A small network was trained on made-up records. Each row is its average activation on records with the value named, seen along a few directions.
Values that are neighbours, or in one group, have similar rows; names and order tell nothing.
(in the rows, 500 means zero)
Random noise pushes rows far along 18 fixed directions. That doesn't count. These rows show it; they differ only by the noise:
[492 424 464 630 416 443 498 610 609 550 572 537 526 472 572 580 460 488
 465 482 617 613 320 401 368 329 414 557]
[368 303 527 477 720 488 492 486 494 909 539 673 426 466 605 538 347 449
 648 656 378 570 377 431 519 488 584 733]
[539 416 393 452 339 250 705 515 442 622 718 459 389 411 737 388 698 518
 383 357 361 550 425 417 535 579 167 454]
[334 423 500 477 670 624 373 456 311 462 549 482 584 447 398 568 542 620
 535 454 286 583 380 499 478 310 545 385]
[513 430 515 558 630 505 521 492 387 521 427 405 469 518 570 628 521 404
 459 435 350 416 369 529 433 544 462 483]
[576 350 501 535 540 495 587 579 253 341 466 364 421 426 608 474 620 572
 425 456 473 502 477 508 493 526 375 423]
[446 516 623 532 514 444 483 660 477 607 649 433 481 478 515 432 424 520
 406 543 669 555 621 420 598 437 533 682]
[384 620 437 308 386 437 553 377 449 374 618 613 500 511 443 464 546 487
 472 349 592 427 389 510 524 597 498 378]
[460 544 560 430 523 643 536 473 429 468 607 286 525 484 421 501 479 613
 508 473 490 454 175 370 617 349 518 484]
[456 595 476 426 432 349 667 436 485 625 322 531 496 402 663 257 526 555
 572 709 520 537 556 210 570 257 477 470]
[421 541 614 398 573 693 325 326 448 498 249 694 602 427 444 543 466 374
 617 739 509 492 560 637 304 621 664 424]
[657 632 384 438 482 673 623 322 498 499 424 330 516 413 611 513 642 520
 539 480 419 398 430 526 709 472 373 436]
[444 701 479 662 275 601 474 397 744 714 464 595 561 463 446 673 483 488
 592 379 445 452 427 325 544 293 517 398]
[409 493 648 532 378 576 403 524 475 385 653 409 592 513 333 672 483 454
 342 492 559 521 411 467 366 534 585 403]
[580 530 275 495 423 396 504 600 715 346 643 540 476 432 522 449 679 476
 462 372 540 675 668 413 307 266 551 442]
[769 454 502 638 476 525 543 567 474 464 206 489 389 478 637 529 527 391
 513 590 512 397 678 553 466 695 448 516]
[517 582 537 539 506 269 549 298 373 558 296 527 562 507 709 503 485 422
 329 539 497 492 607 620 559 513 146 545]
[596 374 492 395 496 317 576 452 661 646 842 503 370 641 454 390 552 554
 685 624 584 616 621 474 483 532 619 463]
[420 485 668 490 640 697 354 517 394 456 490 398 611 493 425 542 556 464
 554 615 521 482 473 673 315 573 650 397]
[546 568 462 343 422 576 719 285 558 450 539 408 437 478 589 439 753 471
 716 469 612 373 334 535 375 554 572 194]


Values of P:
p8: [601 303 653 619 454 451 469 486 553 441 699 419 394 626 355 434 467 811
 661 389 585 617 432 578 497 361 326 399]
p3: [477 393 579 582 400 540 403 592 598 746 477 758 310 449 376 703 351 278
 579 404 352 521 628 230 331 569 726 513]
p4: [437 486 494 546 631 327 608 556 441 625 595 381 565 677 585 454 359 585
 437 514 597 450 398 566 825 522 382 707]
p9: [382 442 398 289 383 380 503 887 300 264 589 633 513 406 549 244 602 419
 425 441 658 516 426 443 310 706 487 380]
p1: [473 392 588 748 300 458 652 636 532 779 622 364 416 519 533 771 467 389
 358 423 388 431 495 206 553 522 519 460]
p5: [494 546 653 691 468 548 554 384 587 540 258 473 475 456 608 464 638 548
 521 409 411 406 600 750 314 642 412 418]
p2: [365 466 466 399 492 447 568 483 452 538 672 530 457 479 565 557 659 385
 603 370 612 477 553 468 453 510 625 277]
p7: [604 683 514 549 447 435 434 480 530 523 411 459 580 548 519 334 518 585
 591 588 609 544 665 571 551 367 337 447]
p6: [513 431 538 598 517 557 393 430 614 524 478 491 528 603 368 579 451 576
 607 440 260 493 411 554 448 455 487 436]
The values of P form a ring.
Which values are neighbours of p8? Give them in the order they are listed.
> p9, p6
Which values are neighbours of p7? Give them in the order they are listed.
> p1, p5

Values of W:
w11: [685 482 258 524 618 522 524 319 481 408 414 617 332 549 499 703 570 447
 662 243 419 418 460 549 535 447 504 361]
w2: [418 502 380 389 659 652 402 473 411 320 441 539 728 495 510 647 493 316
 410 594 619 493 434 765 426 627 517 518]
w10: [466 567 417 503 477 319 496 578 871 540 604 590 434 438 535 400 589 371
 393 334 432 671 700 452 146 333 574 631]
w4: [893 383 207 543 411 375 593 644 555 321 452 492 481 606 632 546 512 403
 498 647 717 522 594 528 557 613 334 474]
w8: [492 405 550 626 807 579 440 838 107 302 379 244 510 399 632 503 492 534
 341 394 556 476 471 488 597 292 405 631]
w7: [626 481 773 702 263 642 498 517 544 503 347 452 390 344 546 405 551 684
 456 483 511 489 474 605 377 650 279 561]
w1: [745 564 482 543 659 738 457 518 555 693 232 296 506 464 630 675 565 160
 585 678 299 322 647 435 481 578 670 499]
w3: [515 509 470 304 485 557 537 509 318 348 430 572 492 407 553 354 457 527
 412 538 578 470 441 615 601 729 358 635]
w5: [379 469 743 608 540 505 620 494 432 619 563 365 339 367 621 387 597 659
 585 374 627 532 512 445 441 284 525 488]
w9: [588 654 568 510 383 465 448 450 680 529 396 440 530 449 531 535 469 334
 387 441 421 496 429 369 356 398 424 541]
w6: [585 407 688 521 581 374 389 477 489 483 410 645 345 431 629 420 375 441
 417 415 719 627 524 676 326 500 226 781]
w12: [508 534 437 319 487 254 468 415 426 530 636 760 331 523 558 442 530 360
 570 316 639 551 501 519 392 551 412 422]
The values of W form 3 separate groups.
Which other values are in the same group as w3? Give them in the order they are listed.
> w2, w10, w4
Which other values are in the same group as w8? Give them in the order they are listed.
> w1, w9, w6
